A small network was shown many inputs. Here are its activations along a few directions, one row for each input.
In each table, some parts of the input vary, and every possible input appears once, in random order.
A made-up example of a description, with smaller parts first: one of 4 places along a line, together with either a single point or one of 9 places around a ring or (one of 2 separate values, together with one of 8 places around a ring).
Shared parts are said once, and a part with two or three values counts as separate values.
In the rows, 128 means zero.

Other details of the inputs vary at random and push rows far along two fixed directions, the same in every table; ignore that.

Rows:
R1: [139  88 117 110 163 119 180 144 122 147 142 118 146  99  90]
R2: [107 125 124 149 113 146 136 111 149 110 126 146 116 158 151]
R3: [163 145 142 127 111  60  71 140  78 172 114  62 135  90 102]
R4: [137  93 114 107 154 108 188 117 117 136 135 104 143  83 103]
R5: [109 128 121 147 121 151 131 121 149 112 126 155 117 161 146]
R6: [156 185 139 160  78  84  24 145 101 149 108 105 116 164 143]
R7: [149 104 113  97 165 117 184 145 124 140 146 123 148  98  97]
R8: [112 139 123 134 124 155 129 126 152 108 128 159 117 156 148]
R9: [115 141 120 134 124 153 131 124 151 107 129 159 117 158 150]
R10: [108 127 122 147 121 152 130 122 149 112 126 154 117 160 145]
R11: [154 198 157 136  85 103  11 143  97 139 110 110 121 142 145]
R12: [105 124 125 150 114 148 135 112 149 111 126 146 116 157 150]
R13: [ 96 125 128 145 116 149 131  98 145 108 117 139 112 139 152]
R14: [103 133 131 135 128 162 123 129 152 114 128 158 115 152 144]
R15: [139  97 122  98 168 125 176 150 125 145 144 122 145  93  91]
R16: [106 132 119 144 113 141 139  95 144 102 118 140 114 144 158]
R17: [149 195 162 137  87 108   7 145  97 143 109 110 120 140 143]
R18: [101 129 123 144 114 145 135  97 145 104 118 139 113 142 155]
R19: [100 128 124 145 115 146 134  97 145 105 118 139 112 141 154]
R20: [108 126 122 149 113 145 137 111 148 109 126 146 116 158 152]
R21: [179 148 134 128 115  60  73 163  81 176 123  77 141 112  96]
R22: [135  84 121 113 156 115 184 134 122 146 142 109 145  95  94]
R23: [107 136 127 135 126 159 126 127 152 111 128 158 116 154 146]
R24: [144  89 113 112 153 108 191 131 121 141 143 110 147 100  99]
R25: [ 98 127 126 145 115 147 133  98 145 106 117 139 112 140 154]
R26: [143 104 131  86 169 134 171 140 118 134 144 123 152  79  96]
R27: [110 138 124 135 125 157 128 126 152 109 128 159 116 155 147]
R28: [103 123 128 147 123 156 126 124 149 116 125 154 116 157 143]
R29: [ 94 124 130 145 117 150 130  99 144 109 117 139 112 138 152]
R30: [144  91 113 110 161 115 184 143 122 144 143 118 147 101  93]
R31: [107 133 118 143 113 140 140  94 143 101 118 140 114 145 159]
R32: [102 132 132 135 128 163 122 129 151 115 127 158 115 151 144]
R33: [141 103 133  86 169 135 170 141 118 135 144 123 152  79  95]
R34: [ 99 119 132 150 116 153 130 114 148 116 125 145 115 154 147]
R35: [185 166 145 103 121  73  65 158  77 161 125  82 148  94 103]
R36: [180 158 137 116 120  65  69 168  84 173 126  81 140 107  98]
R37: [135  92 115 108 155 109 187 117 118 137 135 103 143  82 102]
R38: [162 203 150 135  83  97  17 140  97 135 110 110 122 146 149]
R39: [122 150 127 121 124 158 129 114 143  94 129 160 125 145 156]
R40: [112 143 136 122 127 167 121 119 144 100 128 159 123 140 150]
R41: [104 123 126 150 114 149 134 112 149 112 126 145 116 156 149]
R42: [115 132 115 146 119 146 136 119 148 109 127 156 118 164 150]
R43: [150 109 125  85 166 128 176 138 117 130 145 124 154  83  99]
R44: [116 146 132 122 126 163 124 117 144  97 128 160 124 142 152]
R45: [104 124 126 147 123 155 127 123 149 115 125 154 116 158 143]
R46: [101 121 129 150 115 151 132 113 148 114 126 145 115 155 148]
R47: [147 107 127  85 167 130 174 139 118 131 145 124 153  81  97]
R48: [146  91 112 111 153 107 192 130 120 140 143 110 147 101 100]
R49: [159 142 146 127 113  64  68 141  78 175 114  62 134  88 101]
R50: [134  84 123 111 165 123 176 146 122 151 142 118 145  96  88]
R51: [100 120 130 150 116 152 131 114 148 115 125 145 115 154 147]
R52: [137  96 123  98 168 126 175 150 125 146 144 122 145  92  90]
R53: [143  88 115 112 154 109 189 132 121 142 143 110 147  99  98]
R54: [151 191 148 148  84  94  16 153 104 150 110 108 114 156 141]
R55: [172 144 140 129 118  66  67 165  82 180 122  76 140 108  93]
Description of these inputs: one of 5 places along a line, together with one of 11 places along a line.
Q: The inputs of R34 and R53 match in every part but the place on the line of 11. If R32 is changed in the same way as R34 into R53, which row does it become?
A: R36
Q: The inputs of R26 and R40 match in every part but the place on the line of 11. If R13 is changed in the same way as R26 into R40, which row does it become?
A: R3
Q: Which other rows does R27 become when the place on the line of 5 takes its other values? List them by row number.
A: R2, R5, R18, R44
Q: Which other rows does R42 become when the place on the line of 11 takes its other values? List them by row number.
A: R1, R5, R6, R10, R21, R28, R30, R45, R50, R55

Rows:
R56: [113 133 126 152 105 129 117 108 135 118 118 129 115 149 149]
R57: [141 130 150 130 134 115  74 182 112 175 132 114 132 129  93]
R58: [187 175 151 113 110  64  37 168  72 173 121  75 143 102 102]
R59: [142 136 137 133 111  88  95 122  99 150 116  85 129 105 120]
R60: [ 87  90 102 144 139 173 208  98 175  91 136 172 118 158 150]
R61: [ 96 172 144 138 102 175  79 101 149  86 112 164 105 157 179]
R62: [107  94 122  90 174 177 208 111 151  98 143 159 140  94 122]
R63: [119  92 109 100 173 170 216 131 158 104 152 169 142 121 118]
R64: [145  75 103 112 164 103 212 137 124 148 146 109 149  97  88]
R65: [178 115 130  84 163  88 145 165  91 165 144  92 161  71  74]
R66: [ 79  90 111 139 139 178 203  86 171  87 132 166 117 143 153]
R67: [107 135 133 146 106 132 112  98 131 115 113 123 113 133 152]
R68: [122 152 137 125 120 149 104 125 135 110 125 148 123 141 147]
R69: [171 117 137  78 164  93 141 153  88 160 140  87 160  55  77]
R70: [119 208 146 167  66 148  14 126 140 103 106 161  97 205 189]
R71: [105 190 139 191  52 129  25 104 138 108  97 140  88 205 193]
R72: [168 154 130 117 125  97  92 162 106 150 132 114 139 128 112]
R73: [ 78  91 112 137 139 179 202  84 170  86 130 164 116 139 154]
R74: [157 133 151 156 105  56  36 180  82 208 116  62 127 124  84]
R75: [169  96 119 110 149  67 159 148  91 173 138  73 153  79  77]
R76: [103 110 105 122 154 189 199 123 177  86 146 195 126 162 147]
R77: [115 191 129 195  53 122  31 116 141 113 101 144  89 220 189]
R78: [109  93 119  93 174 176 210 116 153 100 146 162 141 102 121]
R79: [156  99 131 100 150  75 152 128  86 165 129  64 150  52  82]
Q: The inputs of R78 and R73 match in every part but one. If R76 is changed in the same way as R78 into R73, which row does it become?
A: R77
Q: What is each input in this table made of?
A: one of 2 separate values, together with either a single point or one of 11 places along a line
